These are the activations of a small neural network, seen along a few directions. Each row is one input.
In each table, some parts of the input vary, and every possible input appears once, in random order.
Descriptions start from the smaller parts, as in this example, which fits no table here: values(3) and (point or ring(9) or (ring(5) and line(6))).
Shared parts are said once, and a part with two or three values counts as separate values.

Rows:
r1: [-32  19  27 -30  26 -18 -42  31 -17 -30 -22]
r2: [ 41 -17  -4  10  -5  29  50 -17  41  49  -8]
r3: [ 45 -34 -89  22  34  -3  42   1  41  42   7]
r4: [ 55 -44 -18  11 -19  38  42 -30  17  38   1]
r5: [-55  35  12  -8  -3 -47 -22   4 -28 -26  21]
r6: [-51  33  12   0 -19 -24 -28  10 -31 -25  20]
r7: [-35  27   8   3 -28 -15 -34   0 -35 -38  24]
r8: [ 50 -31   5  11 -22  38  45 -21  28  37  -6]
r9: [ -6  10  26 -18   6   6 -53  22 -23 -45 -11]
r10: [-26  16  29 -28  31 -26 -42  25 -15 -33 -15]
r11: [-61  37  10  -9  -8 -38 -21   9 -30 -24  14]
r12: [ 46 -24 -18  28  -1  27  57 -28  40  50 -10]
r13: [ 50 -41 -27  27  -7  36  53 -36  31  38   1]
r14: [-21  16  29 -20  15  -3 -48  32 -19 -31 -15]
- Describe the family of inputs behind these rows. => point or ring(5) or (values(2) and line(4))
- Start at r5 and move only the line(4) part, one step at a time. The first step leads to r11. Which rows follow, in order? => r6, r7
- Start at r8 and move only the ring(5) part, one step at a time. The first step leads to r2. Which rows follow, in order? => r12, r13, r4
- Change only the values(2) part in r9. List by row number the other rows that result. => r7

Rows:
r15: [ 60 -40 -15  32  -5  36  71 -52  35  45 -11]
r16: [  0  20  33 -13  -5   7 -18  11   2 -17 -15]
r17: [  2  -2  -3 -15  35 -14 -17  24  -4  -3 -11]
r18: [ 50 -34 -48   8  -5  26  54  -5  42  66  -8]
r19: [  2   0   0 -14  -1  -3 -21   6 -13 -26  -8]
r20: [-33  19 -25  15  15 -23 -12  10  -2  -9   7]
r21: [-24  21 -14   7   3 -15 -12  14 -16  -5   8]
r22: [ 60 -37 -41  34 -12  38  48  -9  38  34  18]
r23: [  8 -17  12 -18  18  -4 -22  15 -10 -17 -18]
r24: [ -4  15 -15 -11  17 -14 -16  15  -6 -12   0]
r25: [-19   6   0   4 -14  -4 -17   5 -23 -19   0]
r26: [-21  26  33   6 -19   6 -14  10  -9 -10  -8]
r27: [ -3   6  22 -19  -2  18 -25   2  -9 -22  -7]
r28: [-32  12  28  -8 -29  -4 -10 -14 -25 -14  21]
r29: [-32  22  -8  -1  -9 -34  -1  -3 -22  -4  29]
r30: [-29  26  38  -2 -32 -14  -3  -6 -15  -9  13]
r31: [-24  12  22   0 -16  16 -21   2 -19 -15   0]
r32: [-12  13 -26  -4  28 -23 -16  12   8 -16  -1]
r33: [ 67 -38 -18  32 -23  41  41 -43  29  46   7]
r34: [  7   3  45 -17  13   7 -19  20   4  -8 -25]
r35: [-26   6   6  -4 -27 -24  -6 -11 -29 -18  20]
r36: [ -7  -5 -14  -8  46 -24 -17  21  10  -7 -12]
r37: [-40  19 -19   7   2 -42  -1  -6  -8  -8  27]
r38: [ 47 -40 -31  12   6  28  78 -29  46  61 -10]
r39: [  3 -11  34 -22  16  17 -26  12  -7 -13 -17]
- Describe the family of inputs behind these rows. => ring(5) or (line(4) and line(5))
- Change only the line(5) part in r17. List by row number the other rows that result. => r23, r34, r36, r39

Rows:
r40: [ 25 -16 -39  34 -16  10  51 -37  24  32  18]
r41: [ 49 -36 -24   1  36  18   9   7  26  16 -19]
r42: [ 27 -23 -58  36  -7   4  41 -23  20  33  25]
r43: [-89  50  24 -29  14 -61 -62  25 -52 -55  13]
r44: [ 48 -33 -30 -10  29  20   9  14  25  19 -20]
r45: [-82  53  28 -24  13 -47 -74  46 -47 -64   1]
r46: [ 44 -28  15  -5  11  34  24  -6  27  28 -32]
r47: [ 24 -12  -1  26 -40  25  64 -37  25  50  16]
r48: [-69  65  44 -26  15 -33 -86  54 -38 -65 -10]
r49: [-88  52  21 -26   6 -78 -51  19 -51 -54  22]
r50: [ 26 -20 -64  25 -15   6  42 -16  19  36  24]
r51: [ 46 -29  -6  -1  28  25  18  -7  30  15 -26]
r52: [-27  18  75 -22 -46  17 -70   3 -61 -69   4]
r53: [ 45 -26  31  -9   3  38  30  -7  32  34 -28]
r54: [ 23 -14 -17  30 -32  20  58 -36  20  45  12]
- Describe the family of inputs behind these rows. => point or line(4) or (values(2) and line(5))
- What sort of input is r50? => values(2) and line(5)

Rows:
r55: [ -3   3 -25  21 -17  -2  10 -14  -3   2  21]
r56: [ 17 -16  -9 -11  42   1  -3  14  17   3 -25]
r57: [ 19  -3  36  -6  -7  25   7  -4  12   8 -20]
r58: [ 27 -19  27 -10 -10  27   0  -8   1   1 -11]
r59: [ 21 -12  -4 -12  22  13  -6  19  13   8 -20]
r60: [ -8   2 -39   9  20 -31  14  -2   9   9  13]
r61: [ -8   4 -34   9   0 -17  13   3   5  13  17]
r62: [-71  48  42 -29   4 -40 -73  33 -50 -64   2]
r63: [-15  11   5  17 -27  -1  25 -20   0  16  15]
r64: [ -6  -3  -5  11 -31  -1  20 -24 -11   8  21]
r65: [ 28 -15   7   2   4  26  -9   3   6  -5 -13]
- Describe the family of inputs behind these rows. => point or (values(2) and line(5))
